A small network was shown many inputs. Here are its activations along a few directions, one row for each input.
Each table varies a few parts of the input and shows all the possible inputs, shuffled.
Descriptions start from the smaller parts, as in this example, which fits no table here: one of 5 places around a ring, together with either a single point or (one of 2 separate values, together with one of 4 places along a line) or one of 11 places around a ring.
Shared parts are said once, and a part with two or three values counts as separate values.

Other details of the inputs vary at random and push rows far along two fixed directions, the same in every table; ignore that.

Rows:
r1: [ 36 -41 -45  20 -24  21 -60 -38 -36   9  -4   7   2  -8]
r2: [-51 -10 -28 -71   9  16 -38  37  27 -57 -50 -10 -30   4]
r3: [ 44 -11 -36  -8 -44  17 -16 -26 -32  29 -13 -30  29   8]
r4: [-42  -8 -26 -61   7  -6 -16  21  44 -12 -71 -52 -23  11]
r5: [-19  46  60  10  27 -21  65  25  16  -2  30  13   3  -3]
r6: [-40   1  -3 -59   9 -17  -4  17  35 -11 -56 -38 -31  14]
r7: [-27  -2  25  30  63 -14  32  -2  30  -9   3  36 -16  -5]
r8: [-15  -6 -20 -49 -11 -10 -15   4  15   2 -53 -40 -13  12]
r9: [ 44 -15 -42 -21 -44  15 -25 -26 -39  24  -6 -29  26   3]
r10: [ 22  20   9  15 -24   5  18   2 -19  17  22  -8  31   4]
r11: [ 33 -10  27  48  -3   6  14 -23 -25   7  35  33 -27 -22]
r12: [ 34 -35 -50  20 -17   9 -45 -36 -18  34  -1  -4  29   7]
r13: [-20  45  63   8  22 -25  65  21  14  -3  33  13  -3   2]
r14: [ 26 -31 -50  18 -30  12 -63 -15 -17  24  12  -6  39   9]
r15: [ 36  19   4  22 -28   8  25  -7 -29  19  45  -1  40  -3]
r16: [-46   8   0 -54  -2 -17 -15  37  37 -15 -46 -37 -15  16]
r17: [ 16  -4   6  49  17   4   4 -10 -12   2  49  42  26  -5]
r18: [ 24   3  37  53  -7   5  10  -1 -21  -2  54  39 -17 -20]
r19: [-20  21  29  -6  43   6  57   3   5 -34   1  37 -27 -13]
r20: [-32   9  41  35  38 -12   9  17  23 -20  16  36 -25 -11]
Description of these inputs: one of 2 separate values, together with either a single point or one of 4 places along a line or one of 5 places around a ring.
Changing only the choice among 2 separate values turns r18 into r11. The same change can be made to r20. Which row results?
Answer: r1

Rows:
r21: [-21  29  46   1  28 -20  50  10  18  -6  -9   8 -22  -1]
r22: [-11 -33 -25  -8   0  -3 -68  -4   6  -2 -23 -13 -16  -1]
r23: [-10 -11 -29 -37 -18   5 -32  -2  -7 -13 -38 -23   4  12]
r24: [ 90 -11 -27  33 -65  22  -6 -61 -90  36  44   5  49  -3]
r25: [ -6  -4 -31 -35 -20  11 -34  11  -1  -4 -34 -25   2   8]
r26: [-28   4  40  35  48 -10  30   9  38  -5  -2  25 -29  -1]
r27: [ 57  37  33  71 -10  -4  71 -39 -52  41  97  47  52  -4]
r28: [-22  23  45   4  32 -21  53  20  28  -2   7   4 -12  -2]
r29: [-26  34  41   1  30 -15  47  15  17 -13  -3  15 -10   2]
r30: [-10 -31 -35  -4   0  18 -55   2  15  -8 -30  -6  -3  11]
r31: [ 84   0 -29  34 -67  35 -10 -43 -78  36  56   7  62  -9]
r32: [ -7 -17 -32 -40 -12   5 -35  12   4  -3 -23 -26  12  15]
r33: [-27  27  40   3  33 -16  49  25  26 -10  12  10   0   0]
r34: [-31  33  40   8  27 -11  51  24  25 -11   9   5  -6  -5]
r35: [  0 -28 -30 -41 -13  21 -40  -2  -8 -29 -22  -4 -35  -8]
r36: [ -6 -24 -35 -42 -10  26 -43   4  -8 -37 -17   1 -23  -5]
r37: [-37  13  45  32  35 -15  19  28  29 -25  19  41 -27  -8]
r38: [-38  15  44  30  54 -21  15  15  28 -14  16  32 -18  -8]
r39: [ -6  -8 -34 -31 -20   8 -33  14   7 -11 -24 -35   8   6]
r40: [  0 -13 -30 -30 -22   4 -30   9   8  -3 -29 -42  -3   4]
r41: [ -5 -40 -47  -9  10   6 -42 -17  12   1 -41 -10 -12  -3]
r42: [-22  21  46   1  36 -23  53  19  26   2   7   6 -12   2]
r43: [ -1 -17 -29 -37 -18  -6 -33   1  11   9 -29 -32   0  13]
r44: [-22  32  44   3  27 -16  50  18  20   0  -6   5 -23  -4]
r45: [-10 -35 -25  -7 -20   4 -64  10   8 -13 -21  -4 -25  -1]
r46: [ 64  33  35  68 -10  -3  67 -34 -52  37  94  46  55  -8]
r47: [-28  27  39   4  31 -30  51   7  30   9   7   5 -16   7]
r48: [ -4 -13 -27 -30 -26   7 -29   7   6   1 -31 -40  -5   2]
r49: [ 91  -6 -26  35 -71  31  -9 -49 -78  45  51  -1  51 -11]
r50: [-11 -34 -51 -11  12  11 -45 -10  12  -7 -36  -3   0   0]
Changing only one part turns r41 into r50. The same change can be made to r44. Which row results?
Answer: r25
Describe the family of inputs behind these rows.
Answer: one of 2 separate values, together with either a single point or one of 4 places along a line or one of 10 places along a line
Which other rows does r30 become when the choice among 2 separate values takes its other values? List them by row number.
Answer: r26
Which other rows does r47 become when the choice among 2 separate values takes its other values? List them by row number.
Answer: r27

Rows:
r51: [-4 -3  1  0  0  0 -9  2 -1 -4 -1  3 -4 -2]
r52: [-1 -5 -2  4  1 -4 -4  0  7  8 -3 -5 -1  2]
r53: [ 0  2  1 -7 -3  1  3  1 -1  3 -5 -7  0  3]
r54: [-2  1  3  0 -3 -3 -6  2  3  2 -1 -5 -1  3]
r55: [ 0 -6 -5 -2  6 -1  0 -5  1 -2 -4  0 -2 -1]
r56: [ 0  4 -1 -3 -4 -2  3 -2  1  4 -9 -7  0  1]
r57: [-1 -2 -3 -5  3  0 -3 -2 -1 -1 -3  4 -3  1]
r58: [-3 -1 -3  0  1  3 -6  3 -1 -7 -1  3 -3  1]
r59: [ 0  5  1 -5 -6 -1  3  0 -1  2 -7 -8 -1  1]
r60: [-1 -2  2  0 -5 -3 -3  3  4  4 -1 -5 -3  3]
r61: [-1 -9 -3  6  3 -1 -6 -2  6  2 -2  1 -7 -2]
r62: [-4 -1  1  1 -1 -4 -6  2  2  3 -3 -2  3  2]
r63: [ 1  2 -1 -9 -4 -2  4  3  0 -2 -1 -7  2  1]
r64: [-1 -3  0  2 -3 -4 -3  2  5  6 -3 -4 -2  3]
r65: [-2  3 -2 -8 -2 -2  0  1  0  2 -1 -3  2  4]
r66: [-3 -5 -7  4  7  2 -6  0  3 -3 -2  3 -1 -1]
r67: [-1  0 -2 -7  1  1 -3 -1 -2 -3 -1  3 -4  1]
r68: [ 0 -2 -1 -6  0  0  0 -1 -2 -5 -3  0 -4  1]
r69: [ 69  -2 -16  50 -34  18   4 -39 -60  33  59  19  50  -6]
r70: [ 71  -5 -10  51 -38  18  -1 -42 -66  30  60  27  43 -11]
r71: [-2 -3 -1  3  3 -4 -7 -1  6  5 -2 -5  1  2]
r72: [ 0 -5  1 -1 -4  1 -5  4  2 -3  1  0 -9 -3]
r73: [-2 -5 -6  2  7  5 -5  0  5 -4 -2  4  1 -1]
r74: [ 0 -2 -4  0  3  1  1 -5  1  0 -8 -2 -6 -4]
r75: [-1  3 -2 -6 -3  3 -1  8  3 -3  1 -3  5  1]
r76: [ 0 -3 -5 -3  4 -4  2 -3  3  3 -5 -6  4  3]
r77: [-1 -2  2 -1 -2  1 -8  3  1 -5  1  0 -7 -2]
r78: [-1  1  3 -3 -4 -2 -5  5  3  1  1 -7 -1  1]
r79: [-2  2 -2 -3 -2  2 -2  5  2 -2 -1 -2  5  3]
r80: [-2 -7 -2  6  5 -1 -9 -3  5  0 -2  1 -5 -1]
r81: [-2 -1 -2 -2  1  6 -5  3  1 -7 -1  4 -1  0]
r82: [-2 -3 -3  0  3  5 -5  2  2 -5 -3  6  0  0]
r83: [ 1  5  0 -7 -7  0  4  2  0  0 -5 -9 -1 -2]
r84: [-2  0 -3 -2 -1  4 -5  6 -1 -8  1  2 -3 -2]
r85: [ 0 -1  1 -6 -1  4  1 -1 -3 -2 -5 -2 -6  0]
r86: [-4 -6 -3  5  6 -1 -9 -2  3 -1 -2  3 -2 -3]
r87: [-1 -7  0  4 -1 -1 -6  0  3  1 -3  3 -8  0]
r88: [ 0 -1 -2 -5  0 -4  2 -1  1  1 -6 -4  3  4]
r89: [ 0  1 -1 -7 -2 -3  3  1  0  0 -3 -6  2  4]
r90: [ 0 -1 -2 -3  3  0  3 -2  3  6 -7 -7  2  2]
r91: [ 0 -4 -3 -4  2 -1  0 -3 -1 -3 -5  1 -3  1]
r92: [-1  2 -3 -6  0 -3  0  0  2  4 -4 -2  3  4]
r93: [-4  1 -3 -4 -1 -1  0  0  2  0 -3 -2  5  4]
r94: [ 1  3  1 -9 -4  2  4  3 -1  1 -3 -8  0  1]
r95: [-3  0 -2 -7 -2  4 -2  2 -1 -8  2  2 -2 -2]
r96: [-4 -1 -6 -2  3 -1 -1 -1  4  2 -2 -3  6  2]
r97: [-3 -2  1 -2 -2  1 -8  4 -2 -6  1  2 -4 -4]
r98: [-17  45  69  37  42 -20  86  12  15  -4  43  37  -4 -10]
r99: [-4 -1 -2 -5 -1  3 -3  0 -1 -7  0  3 -2  1]
r100: [-4  1  2 -1 -3 -3 -6  4  0  1 -1 -4  2  1]
r101: [-15  44  71  35  48 -20  85  10  13  -6  42  43 -14 -13]
r102: [-4 -4 -6 -1  5  2 -3 -3  3 -3 -2  3  0 -1]
r103: [ -1   4  -2 -10  -3  -1   1   3   0   0   1  -4   2   1]
r104: [-1 -5  1  3  1 -1 -9 -1  2 -1 -3  2 -6  0]
r105: [-3  2  2 -3 -4 -2 -5  6  0  0  1 -5  2 -1]
r106: [-4  2 -2 -1 -2  0 -3  5  1 -1 -1 -3  3  4]
r107: [-1 -3  2  1 -1  0 -9  0  1 -3  0  1 -7  0]
r108: [-1 -1  2  2 -1 -4 -6  1  4  4 -3 -4  0  3]
r109: [ 0  1 -3 -1  0 -2  2 -3  3  5 -9 -8  1  0]
r110: [-3 -3 -4  2  3  2 -6  2  1 -4 -3  5 -2  1]
r111: [-3  1 -3  1  0 -1 -3  4  2  1 -3 -2  4  4]
r112: [-4  3 -2 -6 -3  0  0  2  1 -2 -1 -3  4  4]
r113: [ 1 -3 -1 -4  1  3  1 -3 -2  0 -8  0 -5  0]
r114: [ 0  1  0 -4 -3  2  1 -2 -3 -3 -7 -2 -7 -2]
r115: [ 0  1  0 -5 -1  0  3 -1  1  4 -8 -6  1  3]
r116: [-2  1 -3 -1  0  1 -2  4  4  0 -4 -1  6  3]
r117: [ 0 -1  2 -2 -7 -2 -2  6  4  3  1 -6 -3  0]
r118: [ 1  0 -1 -2 -1  1  1 -3 -1 -1 -9 -1 -7 -2]
r119: [ 1 -1  1 -8 -2  5  2  1 -3 -4 -3 -3 -6 -3]
r120: [-3  3 -2 -4 -3  1 -2  8  1 -3  1 -4  3  1]
r121: [-1 -4 -6 -3  7  0 -3 -4  2  0 -2  3 -3  0]
r122: [-2 -2 -5  0  4  1 -2  2  6  2 -3 -2  7  2]
r123: [ 0 -5 -3 -2  5  3  1 -4  1  1 -7 -1 -4 -1]
r124: [-1 -5  1  2 -3  0 -6  1  2 -1 -1  1 -9  0]
r125: [-4 -2 -4 -3  1  2 -3 -2  0 -5 -2  4 -1  1]
r126: [ 1 -2 -1 -8 -1  1  1  1 -2 -7 -1 -1 -4 -2]
r127: [-4 -3 -2  3  3 -4 -7  0  4  4 -2 -3  4  0]
r128: [-2  0 -5 -4  4 -3 -1 -2  4  5 -3 -3  4  3]
r129: [ 1  2  0 -6 -5  3  2  0 -3 -5 -5 -4 -8 -5]
r130: [-1 -1 -2 -4 -1  7 -3  6  1 -9  1  3 -1 -3]
Changing only one part turns r52 into r128. The same change can be made to r87. Which row results?
Answer: r57
Changing only one part turns r62 into r116. The same change can be made to r100. Which row results?
Answer: r79
Changing only one part turns r66 into r55. The same change can be made to r106. Which row results?
Answer: r89
Describe the family of inputs behind these rows.
Answer: one of 2 separate values, together with one of 4 places along a line, together with one of 10 places along a line
Start at r72 and move only the place on the line of 10, one step at a time. The first step leads to r77. Which rows follow, in order?
Answer: r97, r84, r130, r95, r101, r126, r119, r129
Start at r77 and move only the place on the line of 4, one step at a time. The first step leads to r107. Which rows follow, in order?
Answer: r104, r80
Which other rows does r116 become when the choice among 2 separate values takes its other values? List them by row number.
Answer: r82
Start at r83 and move only the place on the line of 10, one step at a time. The first step leads to r94. Which rows follow, in order?
Answer: r63, r103, r98, r75, r120, r105, r78, r117
Which other rows does r107 become when the choice among 2 separate values takes its other values? List them by row number.
Answer: r54
